These are the activations of a small neural network, seen along a few directions. Each row is one input.
Each table varies a few parts of the input and shows all the possible inputs, shuffled.
A made-up example of a description, with smaller parts first: one of 5 places around a ring, together with either a single point or one of 11 places around a ring or (one of 3 separate values, together with one of 6 places along a line).
Shared parts are said once, and a part with two or three values counts as separate values.
(in the rows, 128 means zero)

Other details of the inputs shift rows strongly along two fixed directions, in all tables alike. That doesn't count.

Rows:
r1: [186  39 108 187 164 205 182  65  93 145  83 108]
r2: [161 118 139 101  85 133 147 172 126 104  93  97]
r3: [157  44 121 231 157 192 181 109  91 137  77 126]
r4: [178  46 105 183 167 201 175  60  89 155  92 116]
r5: [148 104 146 149 115 115 151 169 142 105 115 101]
r6: [180  29 118 219 175 192 181 104  95 153  94 129]
r7: [157  90 134 139 118 127 155 187 140 128 113 105]
r8: [ 78 191 120  71 126  89  79 115 138 161 175 134]
r9: [119 183 141  72  84  82 114 188 148  67 127 140]
r10: [162 112 147  98  91 118 158 158 147  97 105  78]
r11: [149 115 123 117 122 116 160 149 137  74 102 116]
r12: [187  42 109 185 162 199 187  64  91 146  85 113]
r13: [ 49 178  94 141 171 146  76  30  96 206 159 179]
r14: [161  56 116 195 145 205 184  66  95 140  62 111]
r15: [129 182 143  58  99  71 106 179 158  75 161 144]
r16: [161 119 145 104  85 139 142 169 135  99  94  93]
r17: [181  43 110 190 165 211 180  58  96 148  84 107]
r18: [ 55 172 106 139 159 142  82  36 104 195 151 168]
r19: [147 114 124 102 108 113 140 167 141  74 104 104]
r20: [ 71 164 105 138 179 146  79  20 114 200 180 170]
r21: [157 103 138 112 105 127 160 139 136 111 102  87]
r22: [154 121 135 111  93 123 147 174 133  65  87 118]
r23: [158  46  96 203 161 202 173  77  85 112  54 131]
r24: [159 120 141 102  87 133 142 169 131 102  96  96]
r25: [ 78 187 115  82 132  82  85 124 143 117 161 151]
r26: [155 120 140  95  96 112 154 156 142 104 110  86]
r27: [ 79 158 109 136 171 141  87  28 114 192 173 165]
r28: [ 81 216 156  78 112  51  53 169 163 139 211 157]
r29: [111 175 153  89  79  78  99 228 152 114 151 133]
r30: [161 112 141  96  99 127 148 159 144 103 106  79]
r31: [ 76 168  95 145 193 127  96  42 109 147 169 200]
r32: [134 174 155  50  80  78 102 170 159 111 163 114]
r33: [173 103 160 132 109 114 147 196 143  98 131 113]
r34: [ 86 181 122  78 125  98  88 119 141 151 165 126]
r35: [150 114 137 110 106 129 151 140 143 110 109  88]
r36: [148 101 143 145 121 121 153 183 139 112 120 108]
r37: [167 112 137  92  95 117 159 167 140 102 105  83]
r38: [ 71 185 138 117 131  79  79 137 154 150 179 141]
r39: [ 81 225 133  40 106  54  55 156 161 105 196 166]
r40: [149  97 139 142 115 120 152 190 138 116 116 108]
r41: [174 117 146  94  95 118 148 155 140 104 123  99]
r42: [147 137 134 113 106 113 155 169 130  56  94 136]
r43: [ 51 165 109 178 176 141  84  78 106 196 168 188]
r44: [175 101 131 104 108 122 139 166 137  71 111 115]
r45: [182  35 129 225 167 188 183  90 108 137  90 116]
r46: [114 175 161 101  79  79 100 205 160 101 145 123]
r47: [ 51 167 112 180 170 133  78  66 110 188 164 180]
r48: [ 48 165  98 165 175 141  74  79 106 218 166 189]
r49: [147 110 150 135 109 107 147 193 144 102 124 103]
r50: [149 127 129 109 118 102 163 162 139  56 105 122]
r51: [ 59 169 100 145 164 147  87  33 100 196 150 170]
r52: [ 57 176 107 140 160 150  79  38 111 192 154 168]
r53: [144 155 155  74  93  79 104 226 162 124 166 126]
r54: [ 71 151 113 173 196 138  83  64 112 202 191 190]
Description of these inputs: one of 3 separate values, together with either one of 4 places along a line or one of 6 places along a line or one of 8 places around a ring.
Changing only the choice among 3 separate values turns r9 into r15. The same change can be made to r23. Which row results? -> r44
Changing only the choice among 3 separate values turns r26 into r51. The same change can be made to r35. Which row results? -> r52
A walk changes only the place on the ring of 8. It starts at r4 and steps to r12. List the rest of the walk in order. -> r41, r32, r27, r20, r17, r1
Change only the place on the line of 4 in r11. List by row number the other rows that result. -> r19, r25, r50

Rows:
r55: [135 107 135 133 102 111 132 204 133 135 121 107]
r56: [157 113 135  98 111 121 140 154 133  93 107 128]
r57: [132 115 109 145 165 150 138  74 107 151 127 142]
r58: [126 111 136 191 160 146 121 112 116 167 154 174]
r59: [145 130 135 122 120 110 134 166 141  69 113 124]
r60: [188  79 128 122 116 146 174 158 132  73  87 116]
r61: [163 115 156 147 119 123 142 195 144 105 146 143]
r62: [100 119 114 175 162 140 134  77 111 135 119 146]
r63: [150 110 142 138  92 123 161 160 132  90  95  98]
r64: [148 115 151 101  94 127 132 154 152 125 124  78]
r65: [127 135 146 123  91 130 147 160 139 104  97  99]
r66: [ 79 188 134  80 135  75  66 122 163 145 208 143]
r67: [ 78 209 126  63 116  81  68 121 137 160 187 148]
r68: [174  99 146 113  99 145 158 151 144 119 103  76]
r69: [141  95 117 156 150 176 153  75 106 162 112 106]
r70: [129 130 137 124 118 100 158 168 149  84 112 116]
r71: [ 88 191 131  79 137  76  79 117 143 148 193 145]
r72: [152 129 137  87  91 136 139 157 133 116 109 106]
r73: [108 119 112 157 159 147 119  78 102 130 125 154]
r74: [151 139 130 100  88 139 131 159 133 101 101 110]
r75: [131 112 119 147 149 142 130  77 122 170 137 119]
r76: [ 61 220 130  86 117  74  56 126 136 138 174 159]
r77: [128 130 141 121  96 102 153 164 139 106 103 106]
r78: [131 120 106 145 171 151 139  80 114 141 134 144]
r79: [145 130 140 122 114 109 131 164 135  79 105 121]
r80: [161 122 143 100 101 114 145 153 133 117 132  92]
r81: [165 117 141 105 123 112 139 157 154 100 138 102]
r82: [128 113 107 140 158 148 132  76 107 150 129 151]
r83: [159 124 123 111 115 125 143 160 136  78 116 133]
r84: [138 111 128 135 124 111 135 208 141 111 131 118]
r85: [129 117 138 129 102 127 130 207 139 141 110 101]
r86: [120 132 103 145 139 148 122  84 107 146 121 152]
r87: [141  91 135 206 151 166 138 110 104 174 131 154]
r88: [ 75 192 137  76 115  77  63 121 155 165 199 132]
r89: [117 118 109 133 142 152 123  79 104 153 120 151]
r90: [138  95 113 151 151 184 153  74  99 160  98 118]
r91: [ 95 124 114 168 162 128 142  83 119 143 117 144]
r92: [117 111 117 172 148 173 130  82 102 140  88 130]
r93: [110 123 108 154 164 150 122  88 106 117 132 158]
r94: [167 117 143 105 114 107 138 153 151 111 131  99]
r95: [ 86 201 129  73 139  77  77 123 148 141 205 147]
r96: [156  86 135 149 116 116 149 205 136 115 108 105]
r97: [122 101 121 156 162 134 126  73 131 158 145 126]
r98: [ 52 220 132  70 105  93  50 125 136 144 172 156]
r99: [158 122 133  94 117 119 145 161 137  91 126 123]
r100: [111 122 110 130 139 166 119  76 109 158 109 146]
r101: [124 123 100 150 156 147 123  80 111 137 122 160]
r102: [100 127 112 168 163 138 135  89 120 121 129 149]
r103: [122 138 142 117  93 119 152 165 144 110  94 100]
r104: [157 126 136  92  98 120 143 157 127 112 117 111]
r105: [107 121 112 152 140 149 115  79  98 142 123 146]
r106: [136 101 141 198 146 178 132 113 107 177 120 146]
Changing only one part turns r76 into r92. The same change can be made to r87. Which row results? -> r106
Changing only one part turns r55 into r84. The same change can be made to r75. Which row results? -> r81
Describe the family of inputs behind these rows. -> one of 4 places along a line, together with either one of 2 separate values or one of 11 places along a line
Change only the choice among 2 separate values in r85. List by row number the other rows that result. -> r106

Rows:
r107: [140  92 132 169 137 144 141 148 123 144 123 134]
r108: [134 104 139 173 133 143 144 141 123 149 117 127]
r109: [135 103 119 153 139 147 156 118 117  94  91 125]
r110: [143 110 110 147 145 151 149 113 114  97  99 146]
r111: [131 112 111 144 136 143 144 115 113 102 101 146]
r112: [147  95 129 171 143 153 142 144 121 145 124 133]
r113: [137 113 122 149 130 143 156 118 118  94  89 135]
r114: [135 111 118 152 134 142 146 119 111  97  92 136]
r115: [147 108 126 128 117 152 138 108 117 140 105 102]
r116: [153  85 137 171 141 143 148 138 129 132 125 122]
r117: [134 164 166  69  75  57 113 245 175  98 159 101]
r118: [ 18 228 104  86 159 103  35  40 129 213 210 167]
r119: [137  91 136 175 138 147 150 147 124 139 115 115]
r120: [143 186 158  18  62  75  98 205 167  99 151 100]
r121: [134 108 112 143 144 132 155 110 121  99 101 127]
r122: [143 106 121 123 125 153 137 104 117 144 114 116]
r123: [156 100 127 123 131 147 145  95 129 133 118 105]
r124: [141 174 173  67  71  59 103 245 167  99 172 114]
r125: [ 59 165  93 127 179 135  83  16 113 213 174 152]
r126: [149 107 118 145 143 141 154 113 112  92 106 140]
r127: [ 20 228  98 110 179  89  38  43 128 168 208 210]
r128: [146 107 126 131 119 160 151  96 119 145 104 103]
r129: [152 178 163  21  60  70 109 202 165  93 156  91]
r130: [137  98 135 176 133 143 137 149 120 144 118 125]
Changing only one part turns r119 into r109. The same change can be made to r107. Which row results? -> r111
Describe the family of inputs behind these rows. -> one of 3 separate values, together with one of 8 places around a ring
Change only the place on the ring of 8 in r122. List by row number the other rows that result. -> r115, r118, r120, r123, r125, r128, r129
Change only the choice among 3 separate values in r123. List by row number the other rows that result. -> r116, r127
Change only the choice among 3 separate values in r129. List by row number the other rows that result. -> r124, r126

Rows:
r131: [141 134 161 127  95  96 124 224 145 101 131 130]
r132: [ 65 164 105 129 158 133  77  44 118 206 164 137]
r133: [162  80 111 144 128 168 173 114 106  94  69 113]
r134: [128 144 153 126 100  94 133 211 154  94 128 124]
r135: [ 69 190 107 103 154 114  74  66 122 148 168 171]
r136: [ 67 166 120 154 167 109  67 122 129 187 192 184]
r137: [108 146 137 120 128  85 119 179 150 110 152 129]
r138: [171  86 122 143 133 164 169 105 115  87  82 111]
r139: [182  66 138 145 120 174 171 115 119 153 100  80]
r140: [147  58  87 198 181 210 172  33  82 143  72 142]
r141: [159 126 159  74  71 109 136 180 151 114 125  72]
r142: [157 144 141  76  90  96 140 159 146  73 118 112]
r143: [130 144 157 133  96  97 127 213 150  95 131 132]
r144: [138  96 121 156 155 176 136  73 109 208 135 108]
r145: [157  58  95 195 180 199 178  25  89 129  81 132]
r146: [146 145 136  76  89  96 140 163 142  75 109 111]
r147: [148 143 133  77  90 106 139 168 142  77 106 112]
r148: [ 28 212 120 128 170  78  30 109 135 211 240 205]
Describe the family of inputs behind these rows. -> either one of 4 places along a line or one of 6 places along a line or one of 8 places around a ring
List by row number the other inputs of the same sort as r132. -> r139, r141, r144
A walk changes only the place on the ring of 8. It starts at r140 and steps to r135. List the rest of the walk in order. -> r138, r145, r142, r146, r147, r133
